These are the activations of a small neural network, seen along a few directions. Each row is one input.
Each table varies a few parts of the input and shows all the possible inputs, shuffled.
A made-up example of a description, with smaller parts first: ring(5) and (point or ring(9) or (values(2) and line(6))).
Shared parts are said once, and a part with two or three values counts as separate values.
In the rows, 128 means zero.

Other details of the inputs shift rows strongly along two fixed directions, in all tables alike. That doesn't count.

Table:
row 1: [139 131 142 135 132 151 121 138 120 120 109 119 123 142]
row 2: [118 123 123 166  85  45 153 172  57 140 185 194  47  70]
row 3: [123 128 139 145 131 144 123 124 141 137 121 123 134 129]
row 4: [139 134 139 137 132 150 120 142 118 118 108 117 128 141]
row 5: [138 131 139 107 149 122 118 129 122 113 128 128 126 148]
row 6: [135 129 142 134 135 152 120 139 119 118 110 119 122 143]
row 7: [132 121 129 108 150 120 122 130 139 133 128 136 135 129]
row 8: [125 120 134 142 134 149 123 129 142 140 119 125 134 121]
row 9: [139 139 135 115 145 117 120 123 135 120 135 128 135 138]
row 10: [ 70  93  52  84  29 130 227  45 105  56  93  45 148  76]
row 11: [126 116 130 137 139 152 123 140 135 137 111 125 128 124]
row 12: [131 129 129 116 146 115 120 122 144 134 136 135 145 124]
row 13: [115 142  80 109  99 148 107 132 143 169 159 143 136 188]
row 14: [130 117 130 138 136 150 124 140 135 139 110 124 130 124]
row 15: [129 126 132 146 132 146 123 132 141 140 118 124 140 119]
row 16: [132 124 127 111 150 119 121 134 137 131 128 134 139 127]
row 17: [123 130 137 195  68  72 156 167  44 138 171 187  35  79]
row 18: [130 138 134 121 141 110 119 117 148 130 140 130 143 131]
row 19: [127 130 140 146 128 142 124 123 142 139 120 123 136 129]
row 20: [131 130 130 118 144 116 120 123 149 133 139 132 143 123]
row 21: [131 126 132 114 145 117 120 119 146 136 137 136 140 125]
row 22: [116 117 126 162  90  48 151 169  55 142 184 199  42  74]
row 23: [136 137 138 144 130 147 123 133 132 126 116 118 131 133]
row 24: [126 132 136 116 145 112 119 114 144 131 139 134 139 134]
row 25: [130 137 134 119 143 109 119 116 143 131 138 132 145 133]
row 26: [112 136  83 139  83 179 111 143 140 174 141 133 132 186]
row 27: [129 122 134 143 132 148 124 128 143 142 118 125 135 120]
row 28: [142 136 137 110 147 120 118 131 121 113 127 127 132 146]
row 29: [133 131 140 139 134 149 123 129 129 126 115 122 127 136]
row 30: [127 135 137 150 127 142 123 127 144 136 121 118 138 126]
row 31: [130 120 128 140 137 149 124 143 134 137 109 123 134 123]
row 32: [140 138 135 114 147 116 120 121 131 120 132 131 137 140]
row 33: [128 125 132 113 148 118 119 120 145 134 138 136 138 125]
row 34: [137 136 138 142 132 147 123 132 127 126 113 121 133 134]
row 35: [130 133 136 117 143 110 120 112 145 133 138 134 141 134]
row 36: [141 137 137 111 146 121 118 132 126 113 129 124 130 145]
row 37: [140 135 138 111 146 117 121 118 133 122 133 133 132 141]
row 38: [142 133 139 107 147 121 119 128 123 115 127 128 128 148]
row 39: [ 81  95  55  75  31 139 224  63  87  38  85  39 132  88]
row 40: [130 122 128 142 136 150 124 144 138 137 112 120 132 121]
row 41: [128 127 132 147 131 147 124 133 145 140 120 120 138 118]
row 42: [136 133 137 110 149 118 120 119 132 120 134 132 131 141]
Each input here is: values(2) and (point or (line(4) and line(5))).
Changing only the values(2) part turns row 5 into row 6. The same change can be made to row 12. Which row results? -> row 15
Changing only the values(2) part turns row 42 into row 29. The same change can be made to row 9. Which row results? -> row 23
Start at row 2 and move only the line(4) part, one step at a time. The first step leads to row 16. Which rows follow, in order? -> row 7, row 22
Which other rows does row 17 become when the line(5) part takes its other values? List them by row number. -> row 1, row 14, row 19, row 27
Which other rows does row 34 become when the values(2) part takes its other values? List them by row number. -> row 32

Table:
row 43: [122 146 113 149  96 128 128 129 118 136 143 133 127 140]
row 44: [126 132 110 140 109 121 131 152 119 137 137 130 127 124]
row 45: [118 115 139 139 118 141 133 121 118 129 126 129 109 123]
row 46: [117 129 133 158 112 133 135 125 129 132 129 124 121 109]
row 47: [124 121 112 122 119 128 130 146 109 133 130 138 111 140]
row 48: [115 124 130 154 115 129 136 127 129 138 124 128 125 107]
row 49: [142 144 142 124 128  99 135 130 104 104 131 129 117 121]
row 50: [124 127 120 123 133  92 135 120 130 129 148 141 131 101]
row 51: [123 129 137 153 106 138 135 110 121 134 127 125 117 125]
row 52: [125 118 138 140 126 140 137 133 111 120 118 126 105 122]
row 53: [123 112 135 137 128 136 138 136 112 125 113 130 110 119]
row 54: [164 146 182 166 202 169  65 169 180 168 106 138 162 157]
row 55: [128 120 134 145 124 132 135 146 115 121 110 125 116 107]
row 56: [125 107 129 131 132 138 140 139 115 128 115 135 112 109]
row 57: [162 157 179 141 216 130  58 149 187 169 135 154 167 166]
row 58: [132 134 119 129 112 136 129 137 103 125 130 134 109 153]
row 59: [128 139 115 144 106 125 130 150 119 131 142 127 123 128]
row 60: [123 124 139 111 130 101 131 114 117 116 148 143 111 126]
row 61: [115 130 100 133 108 123 133 138 129 149 144 139 128 117]
row 62: [127 129 136 158 116 133 136 138 122 122 122 120 120 106]
row 63: [123 139 133 132 124  93 134 117 127 120 152 136 125 113]
row 64: [134 145 117 149 102 128 129 144 112 128 137 128 125 138]
row 65: [130 129 113 130 115 124 127 156 112 130 128 130 118 128]
row 66: [172 152 191 124 227 142  58 157 170 152 128 153 146 181]
row 67: [131 114 126 104 146  98 136 130 112 117 137 143 114 111]
row 68: [108 114  91  64 121 183 138  78 165 102  95  68 177 168]
row 69: [114 127  90  79 108 181 140  67 169 108  96  66 187 171]
row 70: [132 131 131 128 131  88 136 133 118 118 140 132 128 105]
row 71: [118 104 130 131 125 138 137 126 122 137 123 138 116 111]
row 72: [132 124 106 125 119 126 129 158 115 133 131 134 119 118]
row 73: [134 139 137 131 128  92 136 131 118 112 145 130 124 109]
row 74: [114 134 106 140 104 121 130 137 127 146 143 136 128 127]
row 75: [118 122 135 149 111 136 136 116 130 137 131 126 115 118]
row 76: [117 132 112 135 100 128 129 127 129 144 149 137 116 139]
row 77: [109 108 101  90 131 180 149  77 180 109  78  64 193 121]
row 78: [118 112 126 140 118 133 140 121 134 146 127 135 121 106]
row 79: [126 116 106 116 123 130 132 148 113 136 133 142 113 130]
row 80: [139 147 140 134 122  96 138 125 112 109 139 130 126 118]
row 81: [124 119 122 115 132  95 135 112 133 133 149 146 124 110]
row 82: [137 122 126 113 143  95 133 138 113 114 134 134 121 100]
row 83: [127 118 127 148 121 131 140 143 124 130 119 129 126  94]
row 84: [136 136 138 120 134  96 132 136 111 105 137 129 115 112]
row 85: [161 160 185 174 192 175  61 147 177 170 115 138 159 172]
row 86: [128 128 104 134 112 123 133 153 122 140 139 133 128 114]
row 87: [122 129 113  66 131 151 145  50 173  90  98  70 189 154]
row 88: [117 116 131 145 114 132 137 119 131 143 126 130 119 115]
row 89: [134 128 133 118 138  92 133 138 110 111 132 132 119 109]
row 90: [127 127 116 125 116 132 129 144 109 127 135 135 106 144]
row 91: [123 111 126 105 138  99 133 118 120 124 145 150 117 113]
row 92: [178 161 194 127 220 145  60 151 162 151 123 153 148 189]
row 93: [121 123 119  55 138 156 142  55 159  82  93  73 182 159]
row 94: [114 127 108 131 103 123 131 129 129 150 143 140 120 136]
row 95: [137 142 119 139 108 132 126 148 105 121 128 127 115 142]
row 96: [123 123 142 143 113 143 133 115 109 127 122 128 111 131]
row 97: [130 126 138 149 122 136 134 143 115 115 115 120 111 110]
row 98: [134 126 124 122 136  92 136 133 121 121 141 134 130  96]
row 99: [107 104  81  56 129 181 140  83 169 112  92  76 184 154]
row 100: [114 119 112 121 112 128 127 134 116 142 138 143 113 141]
row 101: [129 120 133 109 141  96 135 129 108 114 135 140 112 120]
row 102: [131 125 140 144 121 142 137 127 103 118 113 124 106 130]
row 103: [124 131 133 122 123  96 134 108 130 124 153 140 118 121]
row 104: [114 113 105  60 141 144 144  58 181  98  98  73 191 143]
row 105: [169 173 187 148 206 137  60 142 179 161 136 153 165 178]
row 106: [116 109 136 136 121 137 135 124 119 135 121 133 114 120]
row 107: [132 135 138 162 112 135 135 132 114 119 118 119 122 115]
row 108: [132 135 117 134 113 129 126 154 112 124 133 127 113 132]
row 109: [116 140 111 144 102 125 129 135 127 140 148 133 124 131]
row 110: [130 115 129 139 127 134 137 147 118 124 112 129 118  97]
row 111: [116 123 102 125 108 125 133 131 133 153 145 143 121 126]
row 112: [135 133 140 153 118 138 134 137 107 113 110 120 112 119]
row 113: [121 117 134 109 134  97 132 117 116 121 143 147 115 123]
row 114: [123 132 119 129 103 136 125 125 108 133 138 139 112 153]
Describe the family of inputs behind these rows. -> values(3) and line(4) and ring(6)
Changing only the line(4) part turns row 50 into row 57. The same change can be made to row 86. Which row results? -> row 44
Changing only the line(4) part turns row 69 into row 94. The same change can be made to row 87. Which row results? -> row 104
Which other rows does row 114 become when the line(4) part takes its other values? List them by row number. -> row 68, row 99, row 100
